Each row below holds a small network's activations on one input, seen along a few directions.
Each table varies a few parts of the input and shows all the possible inputs, shuffled.
Descriptions start from the smaller parts, as in this example, which fits no table here: one of 4 places along a line, together with either a single point or one of 9 places along a line or (one of 3 separate values, together with one of 8 places around a ring).
Shared parts are said once, and a part with two or three values counts as separate values.
In the rows, 128 means zero.

Other details of the inputs shift rows strongly along two fixed directions, in all tables alike. That doesn't count.
These rows show it; all are for the same input, with only those details redrawn:
127; 121; 183; 99; 132; 165; 114; 140; 123; 157; 114; 120; 91
109; 90; 130; 85; 130; 114; 130; 148; 131; 156; 123; 131; 120
111; 97; 127; 91; 133; 115; 127; 143; 129; 155; 123; 129; 120
127; 125; 118; 110; 151; 124; 126; 136; 127; 141; 132; 134; 130
106; 86; 133; 82; 124; 117; 123; 145; 131; 159; 122; 130; 114
109; 94; 133; 88; 131; 117; 126; 143; 127; 160; 123; 126; 117
108; 91; 128; 89; 131; 116; 126; 147; 131; 156; 125; 130; 116
93; 68; 67; 78; 132; 63; 140; 153; 135; 152; 135; 143; 144

Table:
R1: 112; 97; 28; 118; 162; 67; 152; 139; 146; 131; 163; 152; 178
R2: 137; 138; 232; 135; 80; 174; 115; 127; 113; 143; 92; 106; 51
R3: 143; 154; 66; 148; 173; 115; 146; 124; 133; 107; 145; 134; 173
R4: 104; 91; 125; 86; 125; 110; 125; 150; 130; 146; 122; 126; 118
R5: 97; 97; 122; 115; 86; 149; 116; 126; 100; 118; 107; 111; 132
R6: 114; 107; 25; 114; 148; 74; 149; 130; 142; 111; 145; 142; 181
R7: 187; 220; 155; 224; 147; 172; 128; 104; 114; 90; 144; 131; 143
R8: 172; 197; 80; 241; 155; 109; 146; 103; 116; 85; 174; 156; 194
R9: 188; 231; 125; 213; 165; 157; 135; 98; 143; 70; 152; 118; 157
R10: 102; 90; 125; 80; 113; 117; 126; 133; 128; 141; 104; 122; 119
R11: 133; 131; 242; 111; 72; 182; 108; 113; 133; 137; 86; 106; 51
R12: 134; 149; 106; 142; 128; 106; 130; 106; 165; 90; 149; 132; 138
R13: 179; 201; 182; 193; 125; 182; 119; 108; 118; 110; 123; 116; 111
R14: 154; 165; 224; 182; 96; 176; 113; 107; 99; 129; 118; 131; 101
R15: 109; 91; 132; 85; 127; 113; 128; 145; 128; 158; 118; 126; 120
R16: 119; 121; 137; 117; 103; 111; 122; 109; 159; 112; 124; 128; 108
R17: 119; 135; 65; 159; 124; 142; 129; 120; 111; 86; 140; 121; 178
R18: 112; 91; 139; 138; 81; 96; 137; 135; 121; 139; 118; 138; 117
R19: 148; 164; 158; 130; 150; 173; 117; 121; 124; 122; 117; 118; 118
R20: 133; 142; 99; 132; 160; 127; 133; 134; 129; 122; 146; 129; 146
Q: The inputs of R10 and R6 match in every part but one. If R14 is changed in the same way as R10 into R6, which row does it become?
A: R8
Q: Describe the family of inputs behind these rows.
A: one of 2 separate values, together with either a single point or one of 4 places along a line or one of 5 places along a line
Q: Which other rows does R5 become when the choice among 2 separate values takes its other values? List them by row number.
A: R17
Q: Which other rows does R20 become when the place on the line of 4 takes its other values? List them by row number.
A: R1, R3, R6

Table:
R21: 143; 151; 209; 139; 117; 176; 111; 121; 108; 148; 110; 125; 90
R22: 138; 143; 70; 158; 152; 85; 144; 127; 152; 110; 160; 144; 164
R23: 94; 73; 101; 94; 102; 77; 133; 132; 139; 135; 133; 142; 133
R24: 102; 79; 145; 90; 84; 111; 130; 139; 137; 145; 107; 121; 93
R25: 95; 70; 91; 105; 93; 83; 143; 146; 127; 137; 119; 127; 131
R26: 136; 125; 53; 150; 155; 57; 150; 130; 146; 120; 159; 158; 177
R27: 137; 129; 90; 139; 134; 96; 144; 127; 137; 120; 135; 141; 153
R28: 144; 160; 157; 158; 134; 157; 117; 118; 126; 122; 135; 125; 119
R29: 144; 158; 176; 131; 120; 168; 116; 109; 134; 115; 113; 115; 100
R30: 112; 110; 136; 126; 104; 136; 123; 128; 117; 127; 124; 123; 124
R31: 181; 214; 129; 202; 178; 152; 131; 113; 134; 102; 155; 134; 148
R32: 156; 187; 148; 161; 139; 180; 115; 103; 123; 94; 124; 113; 135
R33: 117; 104; 62; 143; 133; 67; 147; 138; 134; 128; 158; 147; 168
R34: 113; 106; 76; 117; 131; 65; 141; 125; 153; 120; 147; 144; 149
R35: 134; 139; 113; 147; 122; 135; 128; 126; 128; 109; 129; 117; 141
R36: 129; 128; 70; 76; 208; 133; 129; 149; 137; 147; 144; 128; 155
R37: 115; 109; 114; 135; 113; 116; 134; 137; 113; 129; 130; 129; 137
R38: 152; 160; 168; 148; 124; 161; 126; 124; 124; 125; 119; 118; 102
R39: 126; 138; 164; 129; 112; 165; 112; 113; 116; 117; 118; 119; 119
R40: 166; 206; 174; 115; 226; 228; 97; 134; 118; 142; 125; 104; 121
R41: 109; 96; 154; 112; 97; 132; 126; 131; 107; 146; 110; 130; 114
R42: 73; 31; 218; 39; 38; 135; 118; 146; 107; 179; 63; 113; 42
Q: Describe the family of inputs behind these rows.
A: either one of 2 separate values or (one of 4 places along a line, together with one of 5 places around a ring)
Q: Which other rows does R32 become when the place on the line of 4 takes its other values? List them by row number.
A: R25, R35, R42
Q: Which other rows belong to the same alternative as R40? List them by row number.
A: R36

Table:
R43: 127; 94; 226; 128; 81; 125; 134; 150; 112; 185; 112; 137; 53
R44: 91; 65; 208; 24; 92; 169; 112; 149; 115; 181; 65; 103; 51
R45: 119; 120; 141; 111; 112; 132; 124; 125; 145; 120; 123; 115; 109
R46: 129; 139; 181; 129; 121; 196; 112; 134; 97; 136; 111; 104; 102
R47: 90; 73; 230; 64; 48; 146; 108; 132; 135; 156; 85; 103; 33
R48: 124; 119; 145; 93; 159; 129; 119; 134; 129; 159; 132; 139; 120
R49: 90; 72; 58; 100; 105; 47; 143; 137; 159; 120; 140; 136; 144
R50: 87; 67; 96; 103; 91; 65; 131; 128; 132; 135; 133; 147; 142
R51: 161; 186; 81; 208; 131; 109; 142; 100; 152; 67; 162; 133; 168
R52: 85; 57; 223; 97; 28; 150; 118; 141; 96; 163; 84; 110; 51
R53: 105; 91; 65; 126; 95; 58; 144; 126; 159; 108; 144; 137; 147
R54: 87; 72; 32; 84; 127; 60; 144; 138; 159; 117; 144; 132; 159
R55: 149; 175; 156; 163; 141; 161; 112; 104; 117; 110; 136; 131; 138
R56: 173; 203; 136; 232; 126; 167; 130; 106; 104; 85; 146; 125; 154
R57: 139; 146; 127; 135; 124; 147; 127; 119; 123; 112; 112; 121; 135
R58: 183; 210; 139; 171; 180; 171; 122; 116; 126; 110; 129; 125; 143
R59: 182; 224; 72; 200; 191; 163; 134; 103; 127; 68; 147; 125; 195
R60: 149; 171; 74; 195; 145; 108; 133; 99; 131; 83; 164; 150; 192
R61: 173; 204; 116; 161; 220; 191; 121; 137; 111; 125; 154; 118; 158
R62: 112; 103; 58; 139; 130; 96; 144; 143; 117; 123; 147; 133; 171
R63: 131; 144; 44; 143; 160; 97; 139; 122; 157; 90; 158; 130; 177
R64: 121; 128; 184; 83; 147; 181; 103; 126; 116; 153; 112; 118; 101
R65: 88; 63; 214; 12; 107; 156; 110; 154; 140; 187; 88; 102; 34
R66: 100; 85; 39; 76; 158; 71; 141; 145; 164; 134; 147; 131; 157
R67: 109; 102; 157; 62; 153; 145; 113; 140; 124; 167; 119; 128; 106
R68: 126; 117; 60; 168; 92; 72; 154; 116; 134; 92; 132; 143; 169
R69: 170; 197; 148; 157; 175; 161; 116; 117; 150; 113; 144; 120; 124
R70: 132; 137; 119; 116; 167; 164; 123; 147; 110; 143; 134; 116; 137
R71: 150; 186; 193; 143; 151; 216; 101; 102; 107; 113; 120; 112; 116
R72: 130; 134; 86; 164; 134; 116; 135; 134; 114; 116; 145; 131; 165
R73: 116; 81; 112; 130; 112; 34; 152; 135; 145; 160; 152; 175; 128
R74: 131; 131; 139; 151; 86; 126; 135; 114; 121; 107; 107; 127; 122
R75: 100; 70; 49; 92; 158; 66; 147; 167; 129; 166; 149; 143; 157
R76: 133; 131; 124; 87; 167; 147; 129; 141; 128; 144; 113; 122; 126
R77: 196; 252; 207; 203; 176; 241; 102; 88; 107; 93; 137; 114; 132
R78: 173; 208; 147; 161; 181; 174; 114; 115; 146; 104; 145; 115; 129
R79: 119; 114; 133; 142; 102; 130; 127; 136; 108; 132; 127; 124; 126
R80: 126; 118; 160; 81; 146; 136; 123; 141; 150; 157; 122; 119; 87
R81: 119; 120; 151; 105; 138; 133; 115; 128; 124; 145; 126; 134; 123
R82: 127; 87; 111; 133; 102; 43; 164; 140; 146; 153; 125; 162; 119
R83: 141; 144; 133; 120; 144; 142; 126; 130; 126; 130; 113; 123; 127
R84: 136; 150; 211; 164; 80; 169; 113; 99; 109; 115; 114; 126; 96
R85: 129; 145; 193; 121; 125; 188; 106; 112; 110; 128; 113; 117; 106
R86: 129; 124; 140; 138; 87; 129; 129; 118; 123; 117; 105; 126; 120
R87: 145; 156; 52; 174; 141; 90; 143; 116; 134; 88; 142; 140; 184
R88: 166; 201; 197; 199; 121; 192; 111; 90; 110; 95; 131; 126; 121
R89: 88; 56; 73; 78; 126; 49; 136; 144; 142; 159; 141; 157; 152
R90: 141; 153; 59; 185; 127; 83; 147; 110; 157; 76; 162; 138; 172
R91: 80; 44; 68; 78; 116; 63; 141; 167; 124; 163; 133; 137; 143
R92: 131; 124; 90; 137; 156; 110; 133; 149; 121; 143; 146; 136; 154
R93: 119; 85; 94; 128; 110; 24; 159; 141; 172; 148; 153; 160; 116
R94: 105; 87; 50; 119; 110; 59; 148; 133; 137; 116; 125; 141; 165
R95: 107; 77; 218; 39; 101; 159; 115; 150; 120; 190; 73; 113; 47
R96: 143; 152; 108; 186; 120; 134; 133; 123; 111; 107; 142; 129; 157
R97: 129; 140; 170; 107; 120; 186; 118; 120; 112; 123; 92; 105; 103
R98: 125; 135; 172; 121; 124; 195; 113; 134; 97; 135; 112; 103; 106
Q: The inputs of R54 and R71 match in every part but one. If R66 is changed in the same way as R54 into R71, which row does it become?
A: R64
Q: Describe the family of inputs behind these rows.
A: one of 4 separate values, together with either a single point or one of 5 places around a ring or one of 8 places along a line
